A small network was shown many inputs. Here are its activations along a few directions, one row for each input.
Each table varies a few parts of the input and shows all the possible inputs, shuffled.
A made-up example of a description, with smaller parts first: one of 6 places along a line, together with either a single point or (one of 2 separate values, together with one of 5 places around a ring) or one of 11 places around a ring.
Shared parts are said once, and a part with two or three values counts as separate values.
(in the rows, 128 means zero)

Other details of the inputs shift rows strongly along three fixed directions, in all tables alike. That doesn't count.

A family of inputs:
R1: [137 132 129 142  98 165 154 128 120 131 106]
R2: [104 159 127 157 123 112  79  89 131 167 127]
R3: [ 80  89 180  97 164 121 177 152 102  94 182]
R4: [155 133  98  84 154  41  61 113 159 149 156]
R5: [110 137 139 187  84 193 166 119 120 144  96]
R6: [134 124 126 142 103 174 161 142 133 137 101]
R7: [126  97 159  89 145 148 163 150 103  89 144]
R8: [169 128 108 102 136 101  95 112 127 122 121]
R9: [101  95 153 104 141 138 201 156 128 107 162]
R10: [185 133  93 108 128 113 120 149 137  96 119]
R11: [216 102  83  71 139  92 117 155 145 113 106]
R12: [166 119 110 101 126 111 130 131 131 120 122]
R13: [ 55 169 132 160 163  61  69  95 150 153 188]
R14: [116 144 123 180  94 195 179 156 128 119  94]
R15: [203 109 101  65 147 105  94 141 115  99 106]
R16: [135 144 112 183  80 189 138 123 139 160  67]
R17: [ 93 163 137 182 111 146  93  87 129 171 121]
R18: [105  98 170 111 138 156 174 150 103  94 145]
R19: [ 99  94 161  85 167 110 156 143 108  93 173]
R20: [ 38 141 156 149 147  69 109 102 155 170 196]
R21: [ 71 145 160 169 120 137 124 100 127 153 144]
R22: [186 160  84 157 109 166  81 130 114 116  55]
R23: [144 152  84 140 123  98  72 109 158 176 104]
R24: [142 105 147 105 131 131 158 140 110  98 137]
Description of these inputs: one of 4 places along a line, together with either a single point or one of 5 places around a ring.
- Change only the place on the ring of 5 in R18. List by row number the other rows that result. => R3, R7, R15, R19

A family of inputs:
R25: [ 59 160 140 158 150 100 107 103 147 149 175]
R26: [114 118 151 151 122 142 143 137 112 124 121]
R27: [ 48 128 155 150 134 137 143 127 118 141 156]
R28: [200 133  86 111 113 135 105 114 111 128  65]
R29: [135 119 145 123 128 144 137 124 118 127 113]
R30: [124  56 176  22 177  75 183 175 112  60 210]
R31: [169 131  97  99 148 104  91 127 129 128 102]
R32: [169 141  88 124 126 117 101 130 120 126 103]
R33: [ 99 131 132 130 164  88  86 110 142 150 146]
R34: [ 81 150  98 169 133  84 122 103 177 207 152]
R35: [165 142 100 141 127 102  80 123 132 136 108]
R36: [151 134 100 123 148 100  99 121 132 121 128]
R37: [154 116 124 127 120 136 110 140 123 120 100]
R38: [134  87 157  52 181  71 179 165 126  58 207]
R39: [141 125 147 158  70 225 197 132  87 116  84]
R40: [ 68 158 126 160 149  94  60  98 150 177 145]
R41: [116 134 146 138 135 114 143 129 130 110 149]
R42: [126 140 121 142 118 130 110 129 134 122 130]
R43: [148 158 104 130 128 127 113 122 132 127 115]
R44: [144 118 137 126 127 130 133 120 115 125 113]
R45: [135 115 134 130 128 139 136 117 112 127 113]
R46: [219 132  82 100 110 135 128 149 113  91  87]
R47: [124 132 144 135 125 141 122 105 129 143 127]
R48: [125 136 152 173  92 218 176 151 108 113  87]
R49: [159 134  82 139 102  85 116 127 180 164 109]
R50: [117  65 180  46 166  87 192 159 111  72 215]
R51: [220 126  91 114 107 123  84 123 116 129  67]
R52: [ 44 148 150 152 144 114 118  91 129 169 155]
R53: [138 104 122 162  63 240 243 175 128 129  87]
R54: [139 113 160 139  86 225 224 139  84  96  96]
R55: [144 133 130 119 115 153 138 116 119 131 111]
R56: [116 146 146 166  95 183 125 109 124 155 101]
R57: [ 69 158 154 187  99 196 164 129 123 129 126]
R58: [ 90 122 160 173  82 249 228 161  86  95 101]
R59: [176 145 101 116 125 124  95 136 140 116 105]
R60: [178 127 111 118 137 120  93 129 131 127  89]
R61: [195 149  87 131 106 120  74 129 139 124  87]
R62: [135 115 127 161  71 237 240 174 135 138  84]
R63: [117 146 128 134 135 103  75 105 140 165 122]
R64: [ 55 145 171 173 132 113 122  87 131 168 168]
R65: [ 98 136 150 168 100 192 141 118 113 146  94]
R66: [147 142 106 130 129 138 102 135 132 126 110]
R67: [ 78 153 116 160 147  80  61  71 141 182 143]
R68: [164 112 116 109 127 118 113 125 114 123 111]
R69: [ 74 142 169 142 132 116 115 108 138 159 165]
R70: [129  80 167  68 153 114 207 178 109  52 192]
R71: [ 42 136 165 166 151 133 142 118 131 141 169]
R72: [124 150 121 115 135 120 124 137 135 120 140]
R73: [158  66 157  10 176  51 146 165 128  71 212]
R74: [169 135  80 133 112  85 122 123 182 158 101]
R75: [144 137 111 118 126 128  89 115 130 143 105]
R76: [163 147  93 118 115 125 104 134 129 118 111]
R77: [104  80 171  52 150 108 192 158 111  80 201]
R78: [185 125  88 102 132 103  92 133 118 124  95]
R79: [121  77 150  32 178  55 164 153 112  82 202]
R80: [ 28 150 186 166 136 130 156 129 137 134 186]
R81: [ 58 151 156 169 140 115  97 111 140 167 144]
R82: [145 148 109 128 131 109  70  90 143 159 118]
R83: [ 68 170 115 162 154  90  72  93 148 175 149]
R84: [ 77 134 154 192 110 192 167 118 107 134 109]
R85: [ 88 131 140 147 153 108 128 120 130 131 158]
R86: [154 123  92 127 117 135 159 143 165 160 114]
R87: [205 141  63 119 117 123  61 129 134 124  77]
R88: [199 122 114 123 105 155 122 116 115 119  82]
R89: [142 103 147 127  79 232 214 157  82  88  79]
R90: [160 133 108 100 121 134 110 126 121 130  95]
R91: [141 140 127 125 115 141 104 114 131 143 118]
R92: [180 116  88 127  80 143 153 154 170 134  86]
R93: [ 63 144 163 168 126 102 108  92 131 172 169]
R94: [160 139 100 127 136 131 102 125 133 123 106]
R95: [156  82 142  23 182  70 195 176 117  42 202]
R96: [141  66 182  21 180  80 188 165 119  65 209]
R97: [168 150 101 137 121  92  81 120 139 130 114]
R98: [ 55 168 125 158 150  88  64  95 147 186 146]
R99: [ 86 116 146 125 137 113 117 119 125 138 152]
R100: [ 70 131 119 159 124 101 158 128 164 185 168]
R101: [130  68 164  35 186  82 170 157 119  76 192]
R102: [138 122 115 116 111 115 160 154 178 139 127]
R103: [169 129 111 131 134 107  92 119 129 131  98]
R104: [ 63 171 121 160 144 101  79 106 145 173 149]
R105: [147 133 120 139  94 164 112 114 120 137 101]
R106: [134 137 123 154 131 124 116 122 128 129 115]
R107: [119 154 105 143 124 105  81 114 143 137 140]
R108: [ 76 136 162 182 109 195 155 131 116 141 106]
R109: [139 151 116 115 123 114  86 107 136 155 119]
R110: [222 110  86  99 116 139  91 147 122 104  67]
R111: [157 139 115 121 137 121 111 128 137 116 121]
R112: [130 147  97 145 138  92  75 111 135 145 131]
R113: [ 80 159 143 154 148  91  99 106 150 149 163]
R114: [136 118 118 125 126 138 112 136 122 120 114]
R115: [102 140 145 168 108 179 177 128 113 107 127]
R116: [150 111 126 104 146 134 133 140 121 106 118]
R117: [199 121  93  98 131 106  86 147 133 108 105]
R118: [ 43 146 145 173 141 114 101 111 139 158 167]
R119: [ 70 128 158 138 133 108 110 105 134 154 175]
R120: [187 122  95 111 146  94  77 120 131 127  98]
R121: [ 72 148 139 148 152 104  96 117 145 150 161]
R122: [ 24 130 165 168 125 119 195 128 177 167 181]
R123: [202 124  96 108 115 155 110 122 117 119  67]
R124: [ 44 120 169 139 154 120 169 125 113 127 173]
R125: [161 121 107 123 133 116 112 136 123 113 118]
R126: [165  64 153  10 183  63 173 158 119  57 206]
R127: [134 112 147 162  77 230 196 138  83 106  76]
R128: [158 151  87 131 136 104  88 115 130 135 106]
R129: [105 124 164 185  75 246 234 156  87  85 106]
R130: [120  94 164 139  82 240 223 156  83  86  96]
R131: [149 114 120 124 136 114 109 132 120 124 116]
R132: [228 119  70 100 126 110  74 133 122 114  73]
R133: [209 130  93 102 140 108  86 137 136 113  91]
R134: [ 35 143 166 172 129 115 121  88 127 171 182]
- Describe the family of inputs behind these rows. => one of 5 places around a ring, together with either one of 2 separate values or (one of 4 places along a line, together with one of 5 places along a line)
- The inputs of R54 and R55 match in every part but the place on the ring of 5. If R115 is changed in the same way as R54 into R55, which row does it become? => R25
- The inputs of R97 and R61 match in every part but the place on the ring of 5. If R129 is changed in the same way as R97 into R61, which row does it become? => R107
- The inputs of R85 and R121 match in every part but the place on the ring of 5. If R41 is changed in the same way as R85 into R121, which row does it become? => R80
- Change only the place on the line of 5 in R88. List by row number the other rows that result. => R38, R45, R85, R120
- Change only the place on the line of 4 in R60. List by row number the other rows that result. => R31, R33, R116
- Change only the place on the line of 5 in R70. List by row number the other rows that result. => R50, R68, R125, R131
- Change only the choice among 2 separate values in R49. List by row number the other rows that result. => R100

A family of inputs:
R135: [140 105 129  48 168  45 137 147 160 103 193]
R136: [152 103 173 152  93 238 220 153  80  74  88]
R137: [ 18 136 178 178 116 187 205 128 133 155 166]
R138: [139 154 102 142 120  83  85 111 161 169 120]
R139: [ 51 152 155 201  85 208 181 120 136 161 105]
R140: [149 155 112 172 111 146  89  89 115 148  79]
R141: [155  89 106  82 148  93 148 158 144 110 148]
R142: [104  85 191 113 140 187 223 165  87  69 142]
R143: [ 43 176 125 178 155  94  84 112 144 156 168]
R144: [238 105  90  52 121 128 153 160 137  89 110]
R145: [137 155  86 193  87 140  94  99 152 179  85]
R146: [ 19 112 194 156 129 156 225 154 128 133 179]
R147: [165 105 145  86 139 124 130 146 119  86 139]
R148: [ 63 158 109 172 147  59  64  91 173 207 157]
R149: [109 109 148  79 167  68 126 120 115 111 187]
R150: [236 155  68 142  88 176 109 148 114  88  43]
R151: [102 141 122 125 144  96  70 103 127 159 142]
R152: [169 119 130 116 128 151 110 140 116 109  96]
R153: [120 141 127 144 117 146  90 117 122 144 108]
R154: [199 106 110  91 138 145 133 139 102  91  84]
R155: [115  92 152  34 184  32 118 137 123  94 221]
R156: [156 122 133 107 115 137 117 130 115 106 120]
R157: [118 141 111 128 146  97  72  98 120 157 123]
R158: [175 156  78 179  87 137  88 106 151 174  68]
- Describe the family of inputs behind these rows. => one of 2 separate values, together with either a single point or one of 5 places along a line or one of 6 places around a ring
- The inputs of R146 and R138 match in every part but the choice among 2 separate values. If R152 is changed in the same way as R146 into R138, which row does it become? => R147
- Change only the choice among 2 separate values in R155. List by row number the other rows that result. => R151
- Change only the choice among 2 separate values in R136. List by row number the other rows that result. => R142
- Change only the place on the line of 5 in R135. List by row number the other rows that result. => R138, R144, R145, R158
